Each row below holds a small network's activations on one input, seen along a few directions.
In each table, some parts of the input vary, and every possible input appears once, in random order.
A made-up example of a description, with smaller parts first: values(3) and (point or line(11) or (line(6) and ring(8))).
Shared parts are said once, and a part with two or three values counts as separate values.
In the rows, zero is written as 128.

Other details of the inputs shift rows strongly along three fixed directions, in all tables alike. That doesn't count.

Table:
r1: [137 132  96 134 105 139 159 129 152 161 111 130 144 141]
r2: [140 207  79 176 111 147  87 145 141 164 145  87  88 112]
r3: [114 171  79 173 111 126 117 151 168 158 122 103 110 112]
r4: [ 86  97 149 109 163 101 135 131 143 105 142 114 138 112]
r5: [179 116 134 143 105 130 130  99 111 148 128 131 123 129]
r6: [127 189 122  95 166 151  56 115  85  86 147 118  76 140]
r7: [161 139 115 114 136 117  64 104  86 109 153 137 101 137]
r8: [ 88 109 139  84 170 126 153 136 128 106 143 121 151 120]
r9: [194  66 134 129 104 107 125  70 103 132 113 177 140 155]
r10: [ 93 116 156  68 183 128 134 112 120  96 138 123 132 119]
r11: [150 123 110 113 103 116 126 119 121 145 128 156 139 129]
r12: [ 87 136 107 132 123 137 162 168 163 137 118 112 158 139]
r13: [ 87 129 140 154 142 131 156 184 144 130 153  82 144 100]
r14: [176  88 134 132  90 139 162 106 119 143  90 170 157 170]
r15: [133 172  95 143 117 156 127 137 141 152 125 113 118 136]
r16: [106 111 137 111 137 132 150 144 130 107 119 136 154 151]
r17: [130 104 151 130 136 123 143 137 118 126 145 111 141 116]
r18: [119 147 140 122 129 144 118 129 119 109  99 134 124 154]
r19: [161 125 109 102 137 137 112 105  94 118 135 153 128 147]
r20: [129 129 121 183 107 139 157 146 151 156 122 104 133 113]
r21: [ 76 122 173 100 156 136 145 136 140  97 105 121 141 139]
r22: [154 129 101  99 123 129 105  99 109 125 125 154 124 158]
r23: [156 115 139 125 107 145 143 106 118 132  98 150 135 159]
r24: [ 95 141 129 143 120 153 170 158 165 144 109 106 147 133]
r25: [115 133 106 161 106 117 154 146 170 168 126 106 136 108]
r26: [ 84 134 149 162 139 134 158 170 152 131 145  83 134  93]
r27: [101  94 156 112 145 103 157 122 150 129 135 113 141 108]
r28: [ 60 138 127 120 141 130 156 175 160 113 112 109 160 136]
r29: [ 88  94 160 110 138 101 158 133 152 121 123 143 139 102]
r30: [182  94 153 125 113 117 113  60 110 135 118 158 112 136]
r31: [134  98 154 140 131 122 144 100 140 133 120 128 126 121]
r32: [152 146 106 155  93 143 141 165 131 156 132 127 137 120]
r33: [168  89 153 133 118 119 121  66 120 128 106 160 115 137]
r34: [101 103 179 121 159 123 147 132 124 106 147 101 131 104]
r35: [162 101 118 151 107 114 128 109 123 132 116 154 136 141]
r36: [140 135 116 176  83 133 158 145 161 172 112 140 128 112]
r37: [102  99 156 107 151 135 169 145 127 109 131 125 155 134]
r38: [181 107 145 124  95 134 140 105 110 142 119 158 131 130]
r39: [185  90 140 138 113 122 109  81  96 127 117 159 121 147]
r40: [111 194 106  92 161 113  16 122  91  82 160 141  63 119]
r41: [174  81 115 140  95 101 138  85 135 148 104 168 142 144]
r42: [140 144  89 172  87 123 138 168 143 158 127 144 135 122]
r43: [114 120 145  93 134 128 123 106 128 107  95 146 135 155]
r44: [ 77 116 155 100 156 124 143 152 129  84 114 131 155 148]
r45: [145 174 122 140 123 137  72 131 104 116 138 137  76 117]
r46: [173 100 118 143 100 113 124 107 114 142 130 153 136 139]
r47: [103  86 158  90 159  95 129 114 123 104 149 126 138 116]
r48: [130 122 125 109 118 135 136 109 137 131 102 142 136 152]
r49: [ 89 115 172  66 169 110 122 118 119  94 142 132 126 105]
r50: [149 154 108 131 128 156 131 127 116 139 130 122 121 130]
r51: [121 107 153 138 137 123 133 138 120 119 141 117 133 116]
r52: [162 129  93 155  99 155 167 146 132 167 120 132 152 137]
r53: [120 178  95 103 155 142  72 138  98  97 152 123 100 146]
r54: [117 208  84 137 144 164 101 151 132 141 144  92 100 117]
r55: [131 186 101  90 165 115  22 109  86  96 169 112  71 124]
r56: [134 145 127 124 121 141 109 130 110 111  99 148 128 164]
r57: [146 138 110 129 128 120 100 128 107 128 152 119 120 127]
r58: [149 142  79 177  88 123 140 129 168 183 112 118 126 123]
r59: [ 96 119 187  77 170 123 125 121 116  90 146 125 121 103]
r60: [100 109 176 111 164 118 147 122 134 115 147  99 131 102]
r61: [163  99 129 121 111 107 138  88 130 154 121 138 132 129]
r62: [ 95 132 102 159 116 113 157 171 170 157 141  98 147 105]
r63: [133 141 133 152 131 134 103 119 119 116 125 122 102 121]
r64: [133 203  72 191 114 149  75 165 128 141 135  99  91 121]
r65: [ 80 137 143 154 136 129 153 198 148 120 143 108 135  97]
r66: [131 102 141 107 124 118 145 138 116 120 138 148 150 123]
Description of these inputs: ring(6) and (values(2) or line(4) or line(5)).
Q: The inputs of r55 and r5 match in every part but the ring(6) part. If r62 is changed in the same way as r55 into r5, which row does it become?
A: r26
Q: The inputs of r53 and r15 match in every part but the ring(6) part. If r46 is changed in the same way as r53 into r15, which row does it become?
A: r30
Q: A walk changes only the ring(6) part. It starts at r19 and steps to r8. List the rest of the walk in order.
A: r10, r54, r50, r52
Q: Which other rows agree with r39 in the ring(6) part? List them by row number.
A: r13, r14, r17, r32, r37, r51, r52, r56, r64, r65
Q: Change only the line(4) part in r12. List by row number the other rows that result.
A: r8, r22, r28
Q: A walk changes only the line(4) part. It starts at r43 and steps to r48. List the rest of the walk in order.
A: r1, r10

Table:
r67: [165  89 157 156  84 173 226 114 142 179  79 148 174 142]
r68: [ 73  95 153  89 154 139 211 184 143 103 116 141 183 139]
r69: [181 118  67 143  94 106 114 120 110 154 135 167 147 142]
r70: [ 50 170 141  73 183 114  78 112 157  90 122 101 111 132]
r71: [181 184 110 152 112 106  16 117  82 125 163 135  53 111]
r72: [171 162  96 187  94 175 131 128 133 164 129 101 110 141]
r73: [163 133 157 113 139 136  57 104  61  75 149 148  98 157]
r74: [132 109 127  76 149 130 134  97 114 121 141 126 142 161]
r75: [158  91 192  95 126 146 142 111  78  86  98 168 146 154]
r76: [161 191  59 223  91 142  89 185 121 170 141 100 113 115]
r77: [ 35 240 112 186 156 151 112 185 190 122 123  49  80  96]
r78: [ 94  50 175  62 170 109 157 128 103  58 148 163 162 148]
r79: [162  94 121 112  84 151 226 123 152 187  80 153 187 157]
r80: [ 86 120 180 131 169 113 140 147 156 119 168  71  95  61]
r81: [ 52 155  86 137 161 126 173 191 174 151 156  47 161  83]
r82: [141 143 116  70 149  99  61  69 105 115 164 129  81 101]
r83: [171 122  84 140  83  93 110 118 129 167 146 172 128 111]
r84: [ 43  82 166  86 167  98 132 139 162  76 103 151 148 130]
r85: [164 120 145 134 101 108  59  72  96 103  79 178  86 168]
r86: [178  93 116 196  94 145 192 116 153 196 119 111 157 114]
Q: The inputs of r67 and r79 match in every part but one. If r86 is changed in the same way as r67 into r79, which row does it become?
A: r81
Q: What is each input in this table made of?
A: values(4) and (point or line(4))
Q: Change only the values(4) part in r70. List by row number the other rows that result.
A: r77, r84, r85
Q: Which other rows agree with r69 in the values(4) part? List them by row number.
A: r68, r78, r83, r84

Table:
r87: [175 104 136 131  87 131 149 106 125 153 112 166 137 129]
r88: [127 162 122  99 153 123  64  91 113 101 130 134  86 136]
r89: [ 91 131 139 146 144 144 175 155 154 135 129  87 145 116]
r90: [176  98 122 148 101 145 152 100 123 148  99 147 143 157]
r91: [166 161  84 200  93 138 116 146 135 169 137 107 115 120]
r92: [114 186 102 103 158 130  71 129 118 117 160  99  92 120]
r93: [182 115  90 137  87 125 123 103 112 149 111 161 147 167]
r94: [188 111  98 121  91 120 128  99 114 162 122 158 135 139]
r95: [138 131 152  89 158 135  96 106  87 101 151 135 110 120]
r96: [133 117 103 186  81 151 209 185 167 182 123 116 176 123]
r97: [ 93 136 127 149 136 147 170 184 144 119 130  97 155 122]
r98: [168  84 119 118 102 117 150 106 116 143 122 162 151 147]
r99: [119  22 211  73 179  79 139  79 104  77 143 146 145 122]
r100: [ 68 130 166 125 156 133 160 149 154 116 126  95 135 111]
r101: [ 88 103 161 168 123 115 170 164 159 133 135 101 147  95]
r102: [127 196  92 147 132 154 100 148 124 147 144  93  99 114]
r103: [ 60 121 169 124 154 130 168 183 149 100 124 105 154 118]
r104: [133 167 139  99 150 137  61 123  88  86 143 142  79 133]
r105: [185 114  97 134  94 125 128  80 128 159 109 148 130 155]
r106: [114  77 209  70 162 113 141  86 113  89 127 148 130 120]
r107: [ 76 133 122 137 133 123 163 184 157 132 135 118 145 110]
r108: [ 84 186 115 106 171 131  53 133 120  87 139 112  88 130]
r109: [ 69 100 148 114 164 121 165 150 152 111 133 101 162 126]
r110: [118 170 112 107 143 124  61 127 104  98 129 139 105 142]
r111: [162  92 134 114 102 113 149  87 135 150 108 163 138 134]
r112: [133 188  66 188 103 121  79 155 140 154 139 107  94 110]
r113: [132 153 114 152 111 148 121 138 138 135 106 123 114 140]
r114: [165  96 135  97 115 112 123  88 110 132 118 175 127 129]
Q: The inputs of r95 and r94 match in every part but one. If r89 is changed in the same way as r95 into r94, which row does it become?
A: r105
Q: What is each input in this table made of?
A: values(4) and (point or ring(6))
Q: Change only the values(4) part in r103. List by row number the other rows that result.
A: r93, r97, r110
Q: Which other rows agree with r114 in the values(4) part? List them by row number.
A: r88, r107, r108, r110, r111, r112
Q: Which other rows agree with r104 in the values(4) part? List them by row number.
A: r87, r100, r101, r103, r106, r113

Table:
r115: [ 54 232  86 144 139 150  94 199 165 132 141  63 100 110]
r116: [ 65  88 191  82 173 115 147 127 135  73 115 141 143 130]
r117: [243 145 108 149  79 125  46  66  64 144 129 168  80 153]
r118: [176  28 180 102 114  81 131  53 104 114 108 194 140 146]
r119: [ 49  45 215  91 173  81 200 148 162 103 148  96 178  89]
r120: [115 149 136  80 153 133 103 111 114 110 127 132 114 131]
r121: [ 57  60 224  52 203  81 134 108 126  64 159 117 138  94]
r122: [ 98 117 131 166 135 133 176 190 143 138 153  84 159 101]
r123: [ 64 157 116 121 168 113 116 175 145 114 169  65 131  93]
r124: [ 86 248  79 193 116 179 108 229 150 147 143  56 104 115]
r125: [102 110 218  82 209 134  88  63  98  56 125 114  76 120]
r126: [147 249  70 147 137 155  24 154  91 125 170 100  51 100]
r127: [ 98 138  97 133 135 120 154 161 161 153 154  96 142 105]
r128: [183  94 108 111  94 129 151  77 121 158 103 169 148 171]
r129: [208 212  32 146  74 152  42  94  99 167 107 143  90 180]
r130: [153  24 147 140  78  99 252 114 179 195 104 156 206 112]
r131: [ 75 140 119 160 127 115 143 177 170 136 141 106 132  93]
r132: [100 168 141  83 185 156  81 137  90  71 154 115 101 139]
r133: [163  76 131 196  42 150 245 153 174 202  78 148 194 143]
r134: [ 57 162 144 161 152 133 140 206 151 118 169  68 123  74]
r135: [129 153  73 201  61 143 174 181 183 185  85 123 156 146]
r136: [ 84 120 184  37 206 121  84  96  90  40 133 156 105 128]
r137: [214  83 104 108 105 106 100  52  90 134 119 199 115 161]
r138: [196  36 140 146  82 122 213 101 130 168 118 169 177 138]
r139: [219 157  66 124  87 139  52  63  80 131  91 189 102 196]
r140: [128  95  66 224  57 122 238 196 206 216 105 113 205 116]
r141: [125  37 218 143 156 105 179  70 141 118 125 121 135  95]
r142: [ 94 136 129 155 130 158 176 190 144 133 124  94 166 133]
r143: [221 124 127 112  93 152 106  67  79 137  99 189 113 162]
r144: [ 94 250  47 160 140 143  51 187 137 136 163  88  68  90]
r145: [220 153  61 121  87 144  69  62  88 141  99 195  99 191]
r146: [ 79 110 211  25 204 106  79  85  89  39 138 128 107 140]
Q: The inputs of r141 and r125 match in every part but one. If r127 is changed in the same way as r141 into r125, which row does it become?
A: r128
Q: What is each input in this table made of?
A: values(2) and (point or (values(3) and ring(5)))
Q: Change only the values(3) part in r120. List by row number the other rows that result.
A: r136, r143
Q: Change only the ring(5) part in r123. List by row number the other rows that result.
A: r119, r121, r127, r130
